A small network was shown many inputs. Here are its activations along a few directions, one row for each input.
Each table varies a few parts of the input and shows all the possible inputs, shuffled.
A made-up example of a description, with smaller parts first: one of 2 separate values, together with either a single point or one of 9 places along a line or (one of 5 places around a ring, together with one of 6 places along a line).
Shared parts are said once, and a part with two or three values counts as separate values.

Other details of the inputs shift rows strongly along two fixed directions, in all tables alike. That doesn't count.

A family of inputs:
row 1: [-40  15 -13 -19  39 -13  -7  -4  14  -2  14  16]
row 2: [ 11  -9  -2  -2  25   2 -14 -16  28   4  22  -4]
row 3: [ 17  -8  10   2   4   4  18   3 -14  -1  -9  -7]
row 4: [  5 -11  -6  16  -3  -3 -12 -12  25   4   6   4]
row 5: [-30  22   1 -23   6  -6  10  25 -22 -11 -10   2]
row 6: [-43  12 -11   1  11 -18  -1   1  10   1   2  28]
row 7: [-34  26   0 -19   5   2  15  19 -21  -8 -12  -1]
row 8: [-49  11 -13 -10   5  -7  -5  -3  11   6  -2  19]
row 9: [-45  13  -4  -5   0 -15  -9  -2  18 -10   1  19]
row 10: [  3 -12  -3  14  -4  -4 -20 -12  20  13   6   2]
row 11: [  2 -18 -11   4   0  -1  -4 -14  21  17   3   4]
row 12: [ 15   2  10  -2  -8  16   7   7  -7  -2  -4 -19]
row 13: [-28  27   5 -15   0  -9  10   9 -23 -22 -14   6]
row 14: [ 21  -1   9   0  -6   5  15   3 -14  -8   2  -6]
row 15: [ 20   3  16  12  -1   4   9   5 -10  -7  -7  -8]
row 16: [ 17  -3   5   5   5   2   4   5 -20   7 -13 -14]
row 17: [  8  -7 -12  10  -6  -2 -11 -17  19  12   7   8]
row 18: [ 17   1  14   0  -6   7   7   3  -7  -4 -11 -16]
row 19: [  3 -10 -10  12  -6   2 -19 -18  12  17   8   6]
row 20: [-42  17 -13 -13  -5 -13  -6  -2  12  -3   9  21]
row 21: [ 18  -7   7   0   2   4  20   8 -13  -2  -2  -9]
row 22: [-43  16 -10 -11  -3 -14  -8  -7  11  -2   2  23]
row 23: [  7 -15 -12   3  -8  -3  -6 -14  21   3  15   6]
row 24: [ 22   3   4   6  -3   3   7   0 -16  -8  -9  -9]
row 25: [  4 -20  -7  16   6  -8  -8 -11  13  15   8  11]
row 26: [ 23  -4   9  -4  -5   5   9   9 -16  -8   4  -4]
row 27: [-46   9 -16 -16   4  -6  -9   8  11   5   6  19]
row 28: [ 19   6  11   7  -4   7   4   5  -8  -2 -11 -15]
row 29: [ 27   5   7 -12  25   9   5  -5 -13  -8   7 -17]
row 30: [  4 -13 -14  10   2  -2  -6 -12  20  18   3   5]
row 31: [  3 -11 -10   4  -9   7 -10 -20  19  13   8   6]
row 32: [ 23   3   9   9  -2   3  11   0 -17  -5  -5  -3]
row 33: [  7 -14 -10  13  -3  -8 -17 -17  13   7   8   8]
row 34: [ 17   0  10  -6  -7  16   1  12  -9  -2  -3 -17]
row 35: [  3 -21 -14   4   0  -3  -1  -9  22   9  10   4]
row 36: [-31  25   0 -19   5  -6  17  20 -20 -10 -12   0]
row 37: [-29  29   2 -23  -3   2   4  19 -25 -14  -6   4]
row 38: [ 19 -10   2  -7   2   4  10  13 -13  -4  -5 -12]
row 39: [ 21  -2  12   2  -4   4  13  -2 -16  -7  -4  -4]
row 40: [ 15   3  13   8  -3  11  -4   4 -15   2 -10 -17]
row 41: [-26  28   3 -24  -3  -6   5  20 -24 -16  -6   5]
row 42: [ 17   2  11  -2  -8   8   9   8  -6  -5  -4 -18]
row 43: [  4 -15  -3  16  -2  -7 -19 -12  19   6   6   3]
row 44: [ 16   7  10   7  -4  14   3   4 -10   0 -11 -16]
row 45: [  5 -15   0   9  -6  -2  -4  -8  27   4  17   7]
row 46: [-33  30   0 -10   9   0  10  16 -24  -5 -19   2]
row 47: [ 19  -1  11  -6  -7   8   3  13  -8  -5  -3 -16]
row 48: [-44  14   1   5   5 -20 -14   1   9  -5   5  25]
row 49: [  7 -14  -4  16  -2  -8 -13 -16  11   9  12  14]
row 50: [ 20  -4  16  -1  -4   6   7  14  -9 -10   2  -9]
row 51: [  5 -17 -14  13   4  -5  -5 -12  20  11   3   6]
row 52: [ 17  -7   4   7   6  -1   5   5 -20   0 -12 -13]
row 53: [ 19   7   3   4  -6  13   5  -1 -17   2  -9 -11]
row 54: [ 17  -8   5  -1   3   4  14   3 -13  -3 -13 -13]
row 55: [  8 -18 -12  -1  -8  -3 -12  -8  19   3  16   8]
row 56: [18 -2 19  5 -3  5 11  3 -9 -8 -6 -9]
row 57: [  0 -12  -3   7  -8   8 -12 -15  25  12   5   1]
row 58: [-30  27   9 -14  -1  -7  11  20 -15 -25  -9   0]
row 59: [ 17   3   3  -5  -9  15   9   2 -14  -1  -2 -14]
row 60: [  6 -18  -5   3  -6  -2 -14  -4  26   1  14   4]
row 61: [  0 -16 -12  12   3   2 -15 -13  13  22   4   3]
row 62: [ 20 -10   7  -4   3   4  14  14 -15  -2  -1  -7]
row 63: [  6 -11  -9  11  -5  -5 -18 -17  13  14   8   7]
Description of these inputs: one of 3 separate values, together with either a single point or (one of 4 places along a line, together with one of 5 places along a line).
Q: The inputs of row 55 and row 38 match in every part but the choice among 3 separate values. If row 53 is changed in the same way as row 55 into row 38, which row does it become?
A: row 46
Q: Which other rows does row 22 become when the choice among 3 separate values takes its other values? List them by row number.
A: row 11, row 18
Q: Which other rows does row 18 become when the place on the line of 4 takes its other values? List them by row number.
A: row 9, row 56, row 57

A family of inputs:
row 64: [ -2  12   4  -7  12   3   6   6 -17  -4  -9  -8]
row 65: [ 20 -18  -7   0  -6   7  -6 -10  20   8  14  -4]
row 66: [ 33  -7  14   6  -2  11   7   3  -9  -3  -4 -20]
row 67: [ 33 -26  -4  17  -2   4  -9 -19  20  13  14  -1]
row 68: [-15  -1  -3   7  -8  -6  -5  -2  12   2  -1   9]
row 69: [-13   4  -6   3   6  -4  -9  -8   8   6   2   7]
row 70: [-12  -1  -6   8  -5  -9  -4  -6   6   2   0  14]
row 71: [ -3   6   7 -11   9   0  12  14 -12  -8  -5  -7]
row 72: [ -2  13   8 -10  -6   4   6  10 -13 -10  -3  -6]
row 73: [-15   0  -8   8  -2  -5  -7  -7   6  10  -4  10]
row 74: [-14   3  -7   6   1  -5 -11  -7   6   7  -1   8]
row 75: [ -2  11   9   0  -1  -3   5   7 -19  -9  -9  -1]
row 76: [-13   1  -4  -2 -12  -2  -9  -2  11   1   6   9]
row 77: [ 48 -21   3   5   9  15  10  -3  -9  12  -3 -24]
row 78: [-10  -4  -9  -4  10  -7  -1  -2   9   1  10  12]
row 79: [-14   0  -1   4  -4  -5  -9  -2  12   1   2   8]
row 80: [ -4  11   5  -5 -14   3   8  11 -15  -8 -10  -3]
row 81: [  0  11   6  -7   9  -2   8   7 -17 -11  -4  -3]
row 82: [-12  -1  -3  -3   5  -3  -5  -2  15  -1   7   5]
row 83: [ -2   8   2 -16   2   5  12  14 -13  -9  -1  -6]
Q: Describe the family of inputs behind these rows.
A: one of 4 places along a line, together with one of 5 places along a line
Q: The inputs of row 76 and row 65 match in every part but the place on the line of 5. If row 75 is changed in the same way as row 76 into row 65, which row does it become?
A: row 81

A family of inputs:
row 84: [-32  -5 -17  12  -2 -16 -13 -13  26  14   3  23]
row 85: [  2   9   1 -13  12   3   1   2  -2 -10   6  -8]
row 86: [ 34  -3  20  13   3   8  11   9 -23  -7 -14 -21]
row 87: [-26  18   0  -1   5 -14  -1   4  -3 -11   2  18]
row 88: [ -6 -15 -13   0 -10   4  -5  -3  18  12   7   6]
row 89: [ 14  -6   2   8  -1   3  10   0 -13   6 -16  -9]
row 90: [  0  -9  -9   0  11  -3  -6 -10  13  10  16   9]
row 91: [  0 -12  -9  -4   5   5  -8  -8  33   6  17  -1]
row 92: [ 35 -24  -7   5  -9  12  -2  -9   1  12   5 -10]
row 93: [-2  0 -6 -8 -2  1 -3  1 -4  5  4 -1]
row 94: [ 20  -5   4  -9   7   3   7   4 -11  -3   5 -11]
row 95: [ 19   9  10   0   9  14  10   8 -25  -1 -19 -28]
row 96: [ -5  21  23   1   7  -2   9  13 -27 -18 -18 -12]
row 97: [-13   4   0  -3 -13  -2   7   8   0  -2  -5   3]
row 98: [ -5  -9  -7  18  -4  -7 -12  -8  15  13  -2   8]
row 99: [-29  13  -6 -10  12  -9   3   3  -6  -7   4  17]
row 100: [ 4 -4 -5 -4 13  0 -5 -8 10  6 11  4]
row 101: [-29  -3 -19   1 -10 -15 -15 -13  25   7  13  26]
row 102: [-41  18  -1 -17   2 -11  12  15  -3 -16  -3  15]
row 103: [ 16  -3  -1   1  -2   9   6  -1 -17   5  -6  -6]
row 104: [ -7  13   2 -13  -2  11   5  11  -5  -4  -6 -13]
row 105: [  0  15  10 -15   4  -3  20  16 -30 -21 -10  -5]
row 106: [ 36 -20  -4  13  -9   9   3 -15   1  14  -1  -6]
row 107: [ 0 -4 -9  1  1  2 -6 -9  4 14  6  4]
row 108: [-11   0  -1   1  11  -9   8   2  -3  -3  -6   6]
row 109: [-23  28  -1 -19   4   2   1  10 -16 -12  -6  -5]
row 110: [ 36 -26   4   8  -9   7   9  -4  13   4   7 -10]
row 111: [ -8  14   6  -4   5   3  14  16 -34  -5 -23  -9]
row 112: [ 17 -13  -1  18 -13   5 -17 -23  18  13   7   1]
row 113: [-41  20   1  -4  12 -19   7  10  -8 -12  -9  15]
row 114: [-37  28   4  -5   5 -13  -2   8 -10 -17  -1  19]
row 115: [ 38 -18  10  11  -8   7  -7 -13   9  -1   9 -12]
row 116: [ -7   7   1  -2   8   1   5   7 -17   5 -12  -7]
row 117: [-22  24   4  -7  -8  -8   2  14 -21 -14 -10   6]
row 118: [-44  10  -7  10  -3 -14 -21 -11  21   6  -1  20]
row 119: [ 21  -5   6  -1  -2  -2  10   2 -10  -9   1  -6]
row 120: [-27  -8 -19  -6   6 -13 -13 -10  25   3  20  26]
row 121: [-3 -7 -2 -8  1  2  7  7  4 -3  5  2]
row 122: [ 23 -21  -7  -2   7   3 -10 -12  20   9  17  -2]
row 123: [ -5  19  14  -6 -13   4  14  24 -26 -14 -17  -9]
row 124: [ 27 -15  -1   6   3   3   7 -10   1   3   4  -2]
row 125: [-12 -11 -15   6   8  -3 -17 -14  25  20   5   9]
row 126: [ 17 -25  -7  10  13   0  -6 -12  19  18  11  -2]
row 127: [ 40  -3  16   2  -3   5  12  10 -23 -13  -5 -18]
row 128: [-44  26   1   2   0 -12  -6  10 -10  -7 -15  14]
row 129: [ 21 -14  -7   4  11   7  -9 -18  22  10  16  -5]
row 130: [ 20 -15   3  16  -3   2 -14 -21  21   6  14   2]
row 131: [-10   4   1  -5  20  -4   0   4  -1   0  -3   0]
row 132: [  1  17   8   3  -6   0   6   8 -24  -7 -13  -2]
row 133: [ 36 -23   5  21   3   1  -1  -6   7   8   1 -10]
row 134: [-30  -5 -10   2  -4 -14 -12  -4  36   1  17  25]
row 135: [ 13  -5   3  -6  -7  12   9   9  -8   5  -3 -15]
row 136: [ -1   3  -3  -5  -8  -1   5   2 -11  -3  -5   1]
row 137: [ 36   2  10  -2   3  17  10   3 -26   3 -12 -23]
row 138: [-4 -7 -3  2 13 -4  3  1 -1  2 -1  2]
row 139: [ 15 -24 -10   7 -16   7  -1  -9  22  14   5   0]
row 140: [ 19   0   2  -9   0  10   1   3 -13   1  -4 -14]
row 141: [ 21   5  21  -1  -7  10  15  18 -20 -16  -9 -18]
row 142: [  1   9   6  -1   4  -6  12   3 -14 -10  -3   3]
row 143: [ -6   7   5  -1  -2  -6  -4   4  -3 -13   5   6]
row 144: [-24  24   5 -12  23  -4   6  12 -13 -12  -9  -5]
row 145: [ 25 -10   2  11 -16   7  -8  -6   0   3   2  -7]
row 146: [ 18   7  17   1 -17  14  11  17 -23  -9 -15 -19]
row 147: [-35   1  -8   4 -17  -6 -21 -10  35   6  10  19]
row 148: [-9 10 -2  2 -6 -5  4 -2 -9  0 -6  8]
row 149: [ -2   0   3 -12   5   2   9  11  -2  -3   4  -5]
row 150: [ 36 -24   3  -2   3  13   2  -3  15   8   9 -15]
row 151: [-12 -13 -14  -4  -5   3 -14  -8  33  16  13   8]
row 152: [  1   0  -3  12 -10   1 -11 -10   5   6   2   7]
row 153: [ -9  -6  -7   8 -15  -4 -23 -18  25   7  12  12]
row 154: [-40  33  -5 -15   9  -3  -3   4  -9  -7  -5   8]
row 155: [ -3   6  14  -2  -7   2   2   6   2 -12   0  -4]
Q: Describe the family of inputs behind these rows.
A: one of 2 separate values, together with one of 4 places along a line, together with one of 9 places along a line
Q: The inputs of row 137 and row 100 match in every part but the choice among 2 separate values. If row 148 is changed in the same way as row 137 into row 100, which row does it become?
A: row 142
Q: The inputs of row 124 and row 106 match in every part but the choice among 2 separate values. If row 121 is changed in the same way as row 124 into row 106, which row does it become?
A: row 88
Q: Which other rows does row 145 become when the place on the line of 9 takes its other values? List them by row number.
A: row 92, row 93, row 101, row 109, row 117, row 136, row 140, row 153
Q: A walk changes only the place on the line of 9. It starts at row 91 and steps to row 150. List the rest of the walk in order.
A: row 149, row 121, row 102, row 110, row 134, row 141, row 155
Q: Which other rows does row 101 become when the choice among 2 separate values takes its other values? List them by row number.
A: row 119
Q: Which other rows does row 120 become when the place on the line of 4 takes its other values? List them by row number.
A: row 99, row 121, row 138
Q: A walk changes only the place on the line of 4. It starts at row 95 and steps to row 154. List the rest of the walk in order.
A: row 109, row 104
